A small network was shown many inputs. Here are its activations along a few directions, one row for each input.
In each table, some parts of the input vary, and every possible input appears once, in random order.
Descriptions start from the smaller parts, as in this example, which fits no table here: line(6) and (point or (values(2) and ring(5)) or ring(11)).
Shared parts are said once, and a part with two or three values counts as separate values.

Other details of the inputs shift rows strongly along two fixed directions, in all tables alike. That doesn't count.

Rows:
row 1: [ 3 -4  0  1  1  6  6 -5  0 -1 -2  0  1  4  3 -2]
row 2: [ 2  7 -1  3  2 -2  1 -3  2  2  0 -3  2  3  0 -3]
row 3: [-5  4 -3 -6  3 -3  2 -1 -2  2  3  2 -3  0  0 -7]
row 4: [ 0 -2  7 -5 -1  3  5 -2 -3 -1  0  4  0  2  0  1]
row 5: [ 0  1  3  3 -2  4  1 -4  0  1  1  0  6  4  2  3]
row 6: [-4  3 -7  2  4 -1  4 -1 -1  0  2  1  0  3 -2 -7]
row 7: [-3  5 -1 -5  5 -2  2  2 -2  2  4  3  0 -2 -1 -6]
row 8: [-5  2 -2 -5  4 -5  3  0 -1  0  4  3  2  0 -1 -5]
row 9: [ 2 -3 -1 -1 -1  7  6 -5 -3 -2 -1 -1 -1  5  2 -2]
row 10: [-2  6  5 -3  4 -3  0 -1  1  3  3 -2  1 -1 -2  0]
row 11: [ 2 -4  5 -5  0  3  5 -3  0  0  1  3 -1  2  3 -1]
row 12: [-2  4  2 -3  1 -4  0 -2  3  4  5 -1  0  2 -2 -2]
row 13: [ 3 -5  0  0  1  4  6 -5 -2 -4 -1  0  4  5  1 -1]
row 14: [-5  1 -6 -5  6 -6  3 15  0  2 -7 -1 -1  4  2  3]
row 15: [ 0  7  3 -4  2 -2  0 -1  1  5  4 -2  1 -1 -1 -2]
row 16: [ -3   4 -11  -6   4  -3   2  10   4   1  -8   2  -2   2   1   5]
row 17: [-1 -2  0 -4  0  0 -2 11  2  2 -5 -4  2  7  6 12]
row 18: [ 1 -5  5 -6  0  2  5 -3 -2 -3  2  2  2  3  1  0]
row 19: [-2  3 -1 -4  2 -6  0 12  3  5 -7 -7  0  4  1  7]
row 20: [ 1  7  3 -3  2 -4 -1 -1  2  4  3 -1  0  1  0 -2]
row 21: [ 5 -2  1  0  2  7  5 -3 -3 -1 -1  1  2  4  1 -1]
row 22: [ 1 -1  1  4 -1  5  0 -5  3  2  2 -1  4  4  5  1]
row 23: [-1  4  3 -3  2 -4  1 -2  4  5  3 -2  0  0  1 -3]
row 24: [-2  5 -3 -5  0 -2 -2 12  9  2 -8 -7  1  6 -1  4]
row 25: [ 16 -50 -13  23  -1  -9 -93 -26 -11   5 -41  13 -28 -51 -50   4]
row 26: [-6  4  0 -4  7 -2  3  1 -2  0  3  3  0 -2 -2 -3]
row 27: [-2  2  7 -2  0  3 -1 -2  0  1  5  1  3  2  2  5]
row 28: [ 5 -1  1  2  1  5  5 -4 -2 -3 -2  1  0  5  3 -1]
row 29: [-1  6  2 -4 -1 -3  0 -3  1  4  3 -3 -2  1  0 -3]
row 30: [ 1  2  6 -2 -2  2 -2 -2  0  2  5  2  2  4  5  3]
row 31: [-2  5 -6  1  5  0  4  0 -3  1  1  1  2  0 -1 -6]
row 32: [ 2 -2  3  1  0  5  7 -4 -3 -2 -2  2  2  4  0  0]
row 33: [ 0  2  3  4  1  6  0 -4 -1  0  2 -1  5  4  2  4]
row 34: [ 1  2  5 -3 -2  4 -2 -2 -1  3  6  1  3  2  3  3]
row 35: [-1 -1  5 -4 -2  1 -1 -3  0  0  6  1  5  3  3  3]
row 36: [ 2 -2  2  1  3  7  6 -4 -3 -4 -1  0  2  4  0  1]
row 37: [-1  0 -1 -4 -2  4 -4 11  8 -1 -6 -3  3  9  3  9]
row 38: [ 0  4 -2  3  1 -2  2 -4  3  3  2 -4  2  4 -2 -3]
row 39: [ 1 -6  0 -6  2  1  4 11  0 -1 -9 -2 -1  8  3  8]
row 40: [ 2  7 -1  2  2  0  2 -2  1  3  1 -4  3  1 -1 -3]
row 41: [-6  4  0 -4  4 -4  3  1 -2  1  2  5  0 -1 -3 -5]
row 42: [ 0  6 -2  1  0 -1  2 -5  1  3  1 -6  1  3  0 -4]
row 43: [-1  0  4 -2 -3  2 -1 -3  1  2  7  2  2  4  2  3]
row 44: [-2  1  7 -2 -3  2 -1 -2  0  2  4  3  4  3  2  4]
row 45: [ 3 -1  5 -5  0  3  4 -2 -2 -1  1  4 -2  4  3  0]
row 46: [ 0 -2  6 -4  2  4  5 -2 -3 -2  1  2  0  2  0  2]
row 47: [-1 -1  5 -2 -2  2 -1 -3  3  3  5  1  2  3  5  2]
row 48: [ 1 -1  1  2 -2  3  0 -5  0 -1  3 -2  7  5  3  2]
row 49: [-2  6  5 -3  1 -4  1 -1  1  4  2  0  2  0 -2 -1]
row 50: [-3  5 -1 -4  5 -4  2  1 -2  1  3  4 -2  0  0 -6]
row 51: [-4  4 -7  0  3  0  4 -2 -2  1  0  0 -1  2 -1 -8]
row 52: [ 3  2  1  4 -1  4 -1 -4  0  1  2  0  4  6  4  2]
row 53: [-4  2 -6  1  5 -2  4 -2 -1 -1  1  1  4  2 -2 -6]
row 54: [ 0  0 -1  4 -2  4  0 -4  1  1  4 -1  4  6  2  2]
row 55: [ 12 -54 -17  16  -1 -12 -93 -23 -13   6 -37  22 -33 -51 -50  -1]
row 56: [ 2  2  1  3 -1  6  0 -3 -1  2  3 -1  5  4  3  2]
row 57: [ 1  1 -5 -4 -3  3 -1  7  6  1 -5 -1  2  5  6 14]
row 58: [  18  -11   22   75  -86  -25   39   74  -10  -72   41  -22  -29 -107
   30   -4]
row 59: [  2  -4  -1  -6  -1   5   3  12   5  -5 -10  -2   0   8   2   5]
row 60: [ 2 -4 -1  1  0  5  6 -4 -1 -2  1  1  0  6  0 -1]
row 61: [-1  6  1  3  2 -2  2 -4  1  3 -1 -3  4  2 -2 -2]
row 62: [ 1 -3  4 -7 -2  4  5 -3 -3  0  1  1 -3  3  3 -1]
row 63: [ 3 -3 -5 -7 -1  4  5  8  4 -3 -9  0 -1  5  3 11]
row 64: [ 0  1  0  2 -3  5  0 -5  0  1  3 -3  3  5  4  1]
row 65: [-1  1  4 -4 -4  3 -2 -4  0  2  5  0  0  3  4  2]
row 66: [ 0  4 -1  2  2 -3  2 -4  2  1  1 -5  5  2 -1 -3]
row 67: [ 1  4 -1  3  2 -1  2 -4  4  4  0 -4  2  2  1 -4]
row 68: [-5  3 -8 -5  4 -2  1 14  6 -1 -8 -1 -1  5 -1  1]
row 69: [-5  4 -4  2  5 -2  5 -1 -2  0 -1  2  2  1 -3 -6]
row 70: [-3  2 -6  2  5 -1  4 -2  1  2  0  1  0  1  1 -7]
row 71: [-2  5 -5  2  6 -2  3 -1 -2  0  0  2  0  2  0 -7]
row 72: [ 0  7 -7 -5  0 -3  2  8  7  3 -7 -5  0  2  2  9]
row 73: [-1  4  3 -4  1 -5  0 -2  2  2  4 -2  3  1 -1 -2]
row 74: [ 1 -4  3 -5 -1  3  5 -2 -1 -1  3  3 -2  4  0  0]
row 75: [-5  4 -4  2  8  0  4 -1 -2 -1  0  1  2  1 -3 -4]
row 76: [-4  2 -2 -4  5 -3  3  0  1  3  3  4 -1 -1  1 -6]
Each input here is: line(4) and (values(3) or (values(2) and ring(8))).
The inputs of row 46 and row 10 match in every part but the line(4) part. If row 11 is changed in the same way as row 46 into row 10, which row does it become?
> row 23
The inputs of row 4 and row 44 match in every part but the line(4) part. If row 36 is changed in the same way as row 4 into row 44, which row does it become?
> row 33
Change only the values(2) part in row 30. List by row number the other rows that result.
> row 52
Change only the line(4) part in row 7. List by row number the other rows that result.
> row 15, row 34, row 58
Change only the ring(8) part in row 42. List by row number the other rows that result.
> row 2, row 25, row 38, row 40, row 61, row 66, row 67
Change only the values(3) part in row 72. List by row number the other rows that result.
> row 19, row 24

Rows:
row 77: [ 10 -14  13   1 -16  12 -14   0   3  -1  -3  -3   3   4   9  24]
row 78: [-10  26  -9 -41  36  19  30 -14  11  23  -6   3  21  66  11   1]
row 79: [ -2   9  11 -41  23  33  23 -20   7  21  -2   4  27  72  18  20]
row 80: [  3  -6   3  -5   1  -3  -1   6  -3  -3 -10   1  -7  -7  -7   2]
row 81: [ -8  50  25  26 -44 -17 108  71  13 -42  58 -37  14 -15  59  -3]
row 82: [ -2   1   9  11   0  -2  -9 -13  -4   3  11   4   0  -9  -5 -10]
row 83: [ -6   0  -1  -4  -1  -7 -11  10   1   2  -1   3  -4  -8  -3   7]
row 84: [  1  -1   4   7  -6  -2  -6 -20  -1   2  12   0  -1 -10  -5  -9]
row 85: [  3  -4   2   8   3   3  -1 -14 -12  -1   7   6  -4 -11  -3 -10]
row 86: [  1  -3  -4  -2  -3  -7 -10   9   7   3  -5  -3  -5  -4   0   3]
row 87: [  2 -10  -6  -3  -1  -3  -3   8   2  -2  -9   2  -8  -3   0  -1]
row 88: [ 3  2 -1  5 -1 -3 -8  3  5  0 -8 -5  1 -6 -6  6]
row 89: [-14  33   9 -37  33  14  25 -34   4  28  18   3  29  60   7 -12]
row 90: [  5  -5  -2   4   1   2  -1   2   0  -6 -11   0  -2  -5  -6   2]
row 91: [  6  -5   1   8  -2   0   0 -18  -9  -2   6   6  -4  -8  -3 -11]
row 92: [ 3 -9  0 -1  2 -4 -1  5 -1 -4 -9  0 -4 -5 -5  0]
row 93: [  1   0  -2  -6  -4  -7 -10  11   5   4  -6  -2  -9  -6  -2   4]
row 94: [  3  -6   7   5  -2   2  -3 -16 -10  -5  10   6  -1  -8  -7 -15]
row 95: [  1   3   4   8   1  -2  -8 -13  -7   5   9   1  -1 -12  -2  -7]
row 96: [  2  -7  -3  -7  -2  -2  -3  10   0  -2  -9   3 -11  -5  -2   1]
row 97: [  3   1  -7   3  -4  -2 -10   7   8   1  -7  -3  -3  -4  -1   4]
row 98: [  0  -6   7  10   2   2  -3 -14  -9  -3   9   9  -3  -8  -5 -13]
row 99: [ 3  0 -2  8 -1 -4 -8  3  3  1 -9 -9  1 -3 -5  4]
row 100: [ -5  -2  -4   0  -1  -8 -11   9   3   2  -1   2   0  -6  -2   5]
row 101: [-4 -9 -6 -1  1 -3 -4  8 -3 -4 -4  7 -3 -5 -2  2]
row 102: [  4  -7  -4   8   1   1  -1   2  -3  -5 -12  -4  -1  -2  -6   0]
row 103: [ -3  -7 -10   7   1   2  -5   5  -4  -5  -6   3  -1  -2  -2   2]
row 104: [  3  -8   3   6  -4   3   0 -20  -6  -4   9   4  -4  -9  -6 -12]
row 105: [ -4   2  -7   4  -1  -3 -12   6   3   0  -2   2   1  -6  -2   7]
row 106: [  4  -8 -10   5  -2   2  -3   5   0  -4 -11  -2  -5   0  -1  -1]
row 107: [  4   1   3   9  -4  -4  -6 -18  -4   4   9   1  -1  -9  -3  -8]
row 108: [  2  -1  -9   6  -4  -2 -10   6   5   2  -8  -7  -3  -1  -1   3]
row 109: [ 1  1  5 -4 -1 -8 -8  7  2  2 -7 -4 -5 -8 -6  5]
row 110: [-2 -5 -8  3  1  2 -5  6 -2 -6 -5  7 -1 -5 -2  3]
row 111: [ -4  -1  -9   8  -2  -3 -11   6   1   0  -3  -2   2  -3  -2   5]
row 112: [-4 -6 -3 -5  0 -3 -4  9 -4 -3 -4  7 -6 -7 -3  3]
The inputs of row 79 and row 77 match in every part but one. If row 110 is changed in the same way as row 79 into row 77, which row does it become?
> row 105
What do these inputs look like to the network?
> values(2) and (point or ring(5) or (values(3) and line(4)))
Change only the values(3) part in row 109. List by row number the other rows that result.
> row 83, row 93
Change only the ring(5) part in row 94. List by row number the other rows that result.
> row 85, row 91, row 98, row 104

Rows:
row 113: [  6 -17   6  -1 -12   0 -26  -3   0   1  -3   5  -8 -12  -4  10]
row 114: [ 11 -25   0   5  -6   7 -13  -5  -6  -9 -15   5 -10  -9  -8   3]
row 115: [-19  38  -9 -33  35   7  31  -5  15  25   2  -7  29  64  11   0]
row 116: [  1  -1  -4   4  -2 -14 -28   5   4   7 -12  -4  -8 -18 -13   5]
row 117: [  3 -16 -11   2   3  -6 -11   5  -4  -6 -19   4 -14 -14 -14  -6]
row 118: [-20  35  -1 -47  33   4  29  -4  13  28   8   1  21  59  13   0]
row 119: [ -9  36  21  37 -55 -21 103  86   1 -60  58 -26  -2 -45  56  -8]
row 120: [ -1  -3  -1  14   3 -10 -17 -24 -11   2   9   8  -8 -25 -18 -24]
row 121: [  7 -15  -2  14  -9   3 -26  -4   2  -2 -10  -3   0  -8  -6  11]
row 122: [  7 -13  10  17  -5   3 -18 -33 -14   0  13   8  -4 -19 -11 -16]
row 123: [  3  -9 -18  10   2  -4 -17   4  -2  -3 -17   2 -10 -14 -11  -2]
row 124: [ 11 -19  -7  13  -7   9 -18  -6  -3  -5 -14   3  -6  -9  -5   7]
row 125: [  6 -23   6   0  -6   5 -19  -1  -8  -6  -8  10  -9 -12  -6   9]
row 126: [ -8  33  10 -37  24  16  28 -15  14  27   8  -7  29  64  18  12]
What do these inputs look like to the network?
> values(2) and (point or ring(6))
The inputs of row 124 and row 123 match in every part but the values(2) part. If row 121 is changed in the same way as row 124 into row 123, which row does it become?
> row 115

Rows:
row 127: [ 10 -29  -7  18 -35 -11 -40  33  11 -14 -17  -5 -22 -40  -3  20]
row 128: [  1   5 -21 -39  48  13 -32 -45  13  50 -41  -2  13  64 -21   4]
row 129: [ -8  44  14  -4 -19   7  74  59  15 -19  29 -23  21  23  53  25]
row 130: [ 12 -15  27  29 -34  -6  10  19 -18 -34  19   1 -18 -56   3  -4]
row 131: [  8 -16  26  34 -49 -12  -4  19  -2 -28  26 -12  -7 -48   8   5]
row 132: [  17  -66  -28   -9    7   -5 -102  -16  -10   15  -65   27  -45  -35
  -49   11]
row 133: [-25  52  -7 -12  23 -15  69  28   8  -1  21 -16  18  25  16 -22]
row 134: [  0   3  -5  13  -9   0   9  11  10  -8  -4 -19  12   8   5   6]
row 135: [ -3 -15   8  12  -7 -31 -36   2 -14  -6   5  12 -25 -60 -29 -19]
row 136: [ -5   2 -10 -34  53  30 -17 -62 -14  34 -15  27  15  53 -19 -10]
row 137: [ -6  42   9   9  -5   7  96  39   2 -29  25 -21  18  20  38  -7]
row 138: [-14  25 -17 -11  29 -16 -16  -4  13  26 -13  -9  12  17 -18  -5]
row 139: [-10  29  35  -2 -13   6  90  26  -4 -25  51 -10  20  16  43  -8]
row 140: [ -9   6  -5  25 -33 -35 -13  60  10 -18   6 -12 -17 -58   5  12]
row 141: [  9 -31  -3  24 -29  -6 -38  35   1 -18 -19  -1 -13 -39   0  30]
row 142: [ 10 -27 -11  18   5   2 -49 -11   1   4 -36  -2  -1  -8 -24  13]
row 143: [ 14 -26  11  -5   2  -2 -34 -26 -15   3 -13  17 -20 -29 -24  -3]
row 144: [-16  32   8   4  -7  12  84   7  -3 -21  51  -6  24  27  39 -21]
row 145: [  4 -42 -13  -7   7   4 -45   8  -9  -2 -38  20 -15 -10 -19  18]
row 146: [  5  18   2  15  -8   6  12 -15  -1   2  19  -4   6  -4  12  -2]
row 147: [ -6   1 -10  -6  13   6  25   0   1  -6  -8  -5  11  27  -1  -8]
row 148: [ 11 -15  -2  21 -35 -11  11  49  -4 -34  -3  -1 -28 -54  11  13]
row 149: [ -3  -9  19  -6  -8   2  17  -4  -8 -11  19   5   2  -1   3  -8]
row 150: [  3   4  22  -2 -16  -3   3  -4   9   1  19  -8   4   1   8   0]
row 151: [-17  28 -11  -6  25 -11 -17 -26   2  27  14   5  13  13 -10 -15]
row 152: [  9 -34  -3  37 -14   2 -25 -13 -22 -21   2  16 -14 -44 -13 -12]
row 153: [-10   3   7 -66  53  20  -6 -57   3  43 -10  21  16  75 -16 -11]
row 154: [  9  16  -4  11  -5  -1  15   8  10  -2  -7 -18   5   0   6   8]
row 155: [ -8  -9 -18  11  16 -18 -43 -24 -16   8  -2  21 -15 -34 -32 -28]
row 156: [  2  16  19 -17   0   1  10 -15   6  17  16  -8   6  20  11   0]
row 157: [-11  23  24 -40  31  20  20 -30   6  30  14   1  35  68  13  11]
row 158: [ 15 -22  -6  30 -14  -2 -20 -17 -19 -14   0  14 -22 -50 -13 -14]
row 159: [  7  16   2  34 -35 -13  69  49   1 -39  22 -27 -10 -30  29 -17]
row 160: [ -2  23  -4 -16  28  16  11 -12   9  19 -17 -10  24  49   1  11]
row 161: [-15   3 -16 -67  50  23 -27 -27  17  48 -33  11  27  90  -7  28]
row 162: [ 10 -26   1  44 -22   1 -38 -12 -11 -12   5   4  -7 -40  -9   3]
row 163: [ 12 -18  -6  41 -36 -15  14  35   0 -39  -1 -14 -20 -49   0 -14]
row 164: [  2 -44 -17 -11   2   1 -47   6  -5  -2 -35  18 -17  -9 -22  14]
row 165: [ 15 -24 -16  10   8  -2 -29 -12  -8  -2 -37   6 -18 -23 -29  -2]
row 166: [  8 -24 -11  12   0   4 -59 -40   0  15 -11  11  -7 -10 -23  -6]
row 167: [ 15 -22  -7  14 -26  -8 -39  26   4  -9 -23  -2 -22 -43  -5  29]
row 168: [ -6   8  13   8  -9 -29 -29   3   0   7  14  -2  -7 -36 -15  -6]
row 169: [ -6  37  27 -16  -8   0  84  15   1 -10  46 -12   9  21  39 -18]
row 170: [  1  11  -6  -5  12   9  -8 -35   2  24   7   1   7  24   2  -8]
row 171: [ 15 -18  14   1  -6  -3 -47 -26  -4  12 -10   6 -12 -25 -20  11]
row 172: [ -6  24  -4 -16  18  12  42 -24  -5  11  21   4  10  35  17 -24]
row 173: [ -5  25   2 -11  22  23   9 -33  -1  21  11   4  24  42   8   2]
row 174: [ -1  23  16  30 -51  -6  89  89  -1 -59  38 -19  -6 -36  54  10]
row 175: [-16  27  -2 -26  29  24  22 -40   7  27  19   2  36  71  13  -3]
row 176: [ -2   1 -20 -38  46  15 -35 -44  18  44 -39   1  18  67 -24   3]
row 177: [-16  14 -11 -60  37  17  26  -1  15  24 -13  10  15  75  11   6]
row 178: [-12 -21 -24 -17  21 -20 -59   8  -3  15 -35  21 -24 -23 -36   2]
row 179: [ 14  -7  31  35 -43  -7  -3  20  -7 -26  21 -10 -10 -53   8  10]
row 180: [-12  36   8   1  -7   9  84   8   3 -17  49  -7  18  25  40 -27]
row 181: [ 12 -37  -9  37 -12  -6 -23  12 -12 -26 -25   1 -17 -42 -19  -2]
row 182: [  0   3 -11 -30  11   4 -16   4  14  24 -20  -2  -1  31   5  20]
What do these inputs look like to the network?
> values(2) and line(4) and (point or ring(6))
The inputs of row 174 and row 136 match in every part but the line(4) part. If row 167 is changed in the same way as row 174 into row 136, which row does it become?
> row 146
The inputs of row 134 and row 161 match in every part but the line(4) part. If row 128 is changed in the same way as row 134 into row 161, which row does it become?
> row 182
Start at row 145 and move only the ring(6) part, one step at a time. The first step leads to row 174. Which rows follow, in order?
> row 148, row 132, row 177, row 164
